[[  7  -8 -31 -31  -5 -27 -14  -5  -4  -1 -10 -13   6  10  -8  -1]
 [ 10  -3 -10   0 -19  -6  -5   4   3   3 -10  -4   2   3   9 -11]
 [ 12  -5  -4   2 -24  -3  -6   8   2   0  -8   2   4   2  11 -12]
 [-11  -4 -27 -15 -20 -14  -8  -4   0   8 -17   6  -6   7   2  -6]
 [ 14  -9   1   6 -31   1  -9  13  -3  -4  -6  12   7   1  14 -14]
 [ 10  -3 -11   0 -19  -6  -5   4   4   3 -11  -4   2   4   8 -10]
 [ -2   1 -38 -12  -3 -23  -2 -13   8  12 -19 -18  -6   9  -5  -3]
 [  5  -8 -31 -31  -5 -27 -14  -5  -4  -2  -9 -12   6  10  -8  -1]
 [-13   0 -24   8 -30   0  -2  -4   4  12 -19  13  -9   4  13 -13]] >> -8

[[ 28 -45  26 -13 -26 -48 -25  53]
 [-52 -31  42  -4 -31  -3 -18   9]
 [ 26 -31  -2   6  19  -5  32  -8]
 [-33  25 -44   0 -45 -13  18 -42]
 [  3   5  41 -46  28 -16 -41 -22]
 [ 28  42 -44 -32  -2  47  20  27]
 [-20  44  -7 -27  29   8 -11 -37]
 [  3  34  41  49 -33  37 -25 -36]] >> -25

[[  9  20   3   8 -29  10  27 -42 -42  12  27 -29 -43 -40]
 [ -6 -27 -36  40  -9 -14 -40  34  33 -37 -41  -8  35 -38]
 [ 24 -32  14 -31 -42  25  16  20  20   8  14 -42  32  11]
 [  1 -42 -27   8  23  -6 -29  32  33 -13 -30  24  31 -17]
 [-35 -19 -32   8  35 -38 -36 -13 -13  18 -34  35 -38 -37]
 [ 20 -27 -22   8  30  20  40  -7  -7  11  40  30 -36  21]
 [  5   1  32 -43 -36   1 -28   9   7  38 -28 -37  32  19]
 [-32   8   7  -7 -34 -34 -43  -6  -7  26 -43 -35  24  23]
 [  4 -40   6 -15  29   2 -24  34  34  -1 -23  29  33  -4]
 [ -7  21   1  -7 -34  -6 -12 -40 -40  23 -13 -34 -40 -41]] >> -43

[[-29 -20 -29   2  -4   4 -20  15  24  23  15   3]
 [ -5 -14  -4  41  28  32 -16  20  29  29  24  39]
 [ 33  11  33   1   9   0   4 -17 -26 -25 -16  -6]
 [-20  20 -17 -15 -21  19  18   5   6   4   4  -4]
 [-27 -24 -28  -1  -8  -1 -22  10  21  22  11   4]] >> 15

[[ -5   8  10   5  -9   0   0 -10  49   7   4]
 [  1   9   8   4 -12   3   0  -6  47   3   6]
 [ -5   4   4  13 -16  13   8   7  45   1   7]
 [ -7   4   2  13 -16  16   6   2  41   0   4]
 [ -6   7   7  15 -20  13   7   8  34   6  -1]
 [ -7   3   5  13 -11  12   8   1  48   4   8]
 [ -5  13   8  13 -21  14   9   3  32   4  -2]
 [ -1  17  15   5 -14   4   2  -5  35   8 -14]
 [ -1  15  12   5 -17   4   1  -2  39  10  -9]
 [ -9   4   7  12 -11  12   6   3  45   4   7]
 [ -1   7  11   4 -11   1   4 -10  47   6   4]] >> 7

[[  4  -9 -30   8   8 -10]
 [  2   0 -11   1   7  -4]
 [ -7   9  34  -9 -12  17]
 [ -1  -6   9   1 -19   4]
 [  2  -3 -15   3   2  -6]
 [  0  -1   0   1   1   1]
 [  1   0  12  -1   0   6]
 [ -6  25   2   7  20   0]
 [  2  -3 -14   4   3  -6]
 [  3  -3 -15   4   4  -7]
 [  3  -2 -19   3   2 -10]
 [ 16 -39   2  -3 -34   7]] >> 8

[[-13  -7  -7   6   7  -3   2  12   4  -4]
 [ -2 -12 -22  19 -27 -53  12   0  13 -14]
 [ 43 -35 -14 -18 -37 -19  10  20  23  14]
 [ 29 -14  -2 -17 -52 -19  -4 -13  26  21]
 [  2  -6   3   1 -12   8   1  -3  -9   1]
 [  1 -14  -3   6  -6  -1  -6 -16   1  -5]
 [  0  -3  10   2  -9  11   6   8   8  -5]
 [ -6 -10   7   0  -6  15  12 -12   2  10]] >> 4

[[  9  -1   2 -13   1  -6]
 [  4  -9   0  -5   1   4]
 [ 22 -16 -24  -3  -3  -5]
 [-29  28  12  18   0  13]
 [ 25 -17 -24  14   5 -14]
 [ -6  -5  11  23   4  -3]
 [  8   0   2 -10   2  -7]
 [ 10 -14 -30  -2 -16 -24]
 [  5  -2 -11  13   9  44]
 [  8  -9  -4  -4  -2   3]
 [  9 -29 -19 -13 -16  16]
 [  5 -36   0  -2  -5  22]] >> 1

[[ 18   5 -28   5  25 -11 -21 -20  -1   9  35 -18   3  35 -10 -28]
 [  7  11  15 -16   4   5   9  -1   9   4 -13  -7 -14  -4  -4   2]
 [ 22  12 -18  -5  28  -8 -15 -20   5   2  27 -23  -7  33 -13 -26]
 [  6  -8 -35  20  15 -12 -24 -14  -9  10  39  -7  16  30  -4 -24]
 [ -6 -18 -35  31   2 -12 -23  -6 -17  -2  35   6  26  20   3 -15]] >> -10
---
[13, 99, 18, 56, 55] | 13
[124, 431, 486, 302, 895, 301] | 431
[[73, 32, 51, 77, 60, 47, 40], [53, 64, 54, 14, 59, 86, 45]] | 54
[-39, 24, -48, 27, -42, 20] | 24
[[233, 841, 411, 31], [694, 193, 559, 743], [247, 860, 488, 14]] | 743
[517, -710, -31, -191, -208] | 517
[[155, 126, 68, 162], [111, 93, 118, 110], [98, 152, 202, 62]] | 110
[23, 41, 79, 28, 0, 34, 71] | 79
---
[[-25  -6 -13  23   1   2]
 [-13 -50 -32   1   3 -29]
 [-20 -17  11   7   0 -22]] | -32

[[  5 -14 -40  48]
 [-20  -4  -4 -14]] | -40

[[-39 -15  -3   7  50]
 [  4 -28 -11 -16  48]] | -3

[[-23  -8  20 -11  -6  -6]
 [-31 -22  43 -25 -25 -25]
 [-47  -1  18  -8  29  29]] | 43

[[ -2  -4   0   0]
 [ 42 -31  38  14]
 [  2   1   2   8]] | 38

[[-44 -44  34  35]
 [ 35 -30  33 -26]] | 34

[[38  9 15  2 -5 -4 31]
 [42  8 18 -1 -3 -1 34]
 [42 10 21  0 -3 -1 33]] | 18

[[  8 -10  32 -16  10]
 [-20  -3  17  -2  12]
 [-15  20  37 -38  20]] | 17

[[ 26   7  24   2 -26 -26]
 [ 15 -18  33  13  -4 -45]
 [-24 -32  10 -13 -37 -15]] | 33

[[ 36   2 -11   3]
 [-37 -24  35 -45]] | -11
---
[[ 42 -34  -5  24 -28 -24 -37]
 [ 31 -21 -31 -39  -7  22  47]
 [-18  -9 -41  15  12 -13 -35]] ⇒ -5

[ -3   1 -26  36 -41] ⇒ -26

[[ 36 -15 -13 -28  39 -12]
 [-32 -20  28 -36   5 -23]] ⇒ -13

[[ 45  -7  -8 -21  -9]
 [-25  24 -16  -3 -22]] ⇒ -8

[[29 41 22 10 -5  5 22]
 [ 1 -1  0 -2 -4  0  2]
 [ 1  2 -1  0  2  0 -1]] ⇒ 22

[-26  -9  41  -7  12  15  34] ⇒ 41
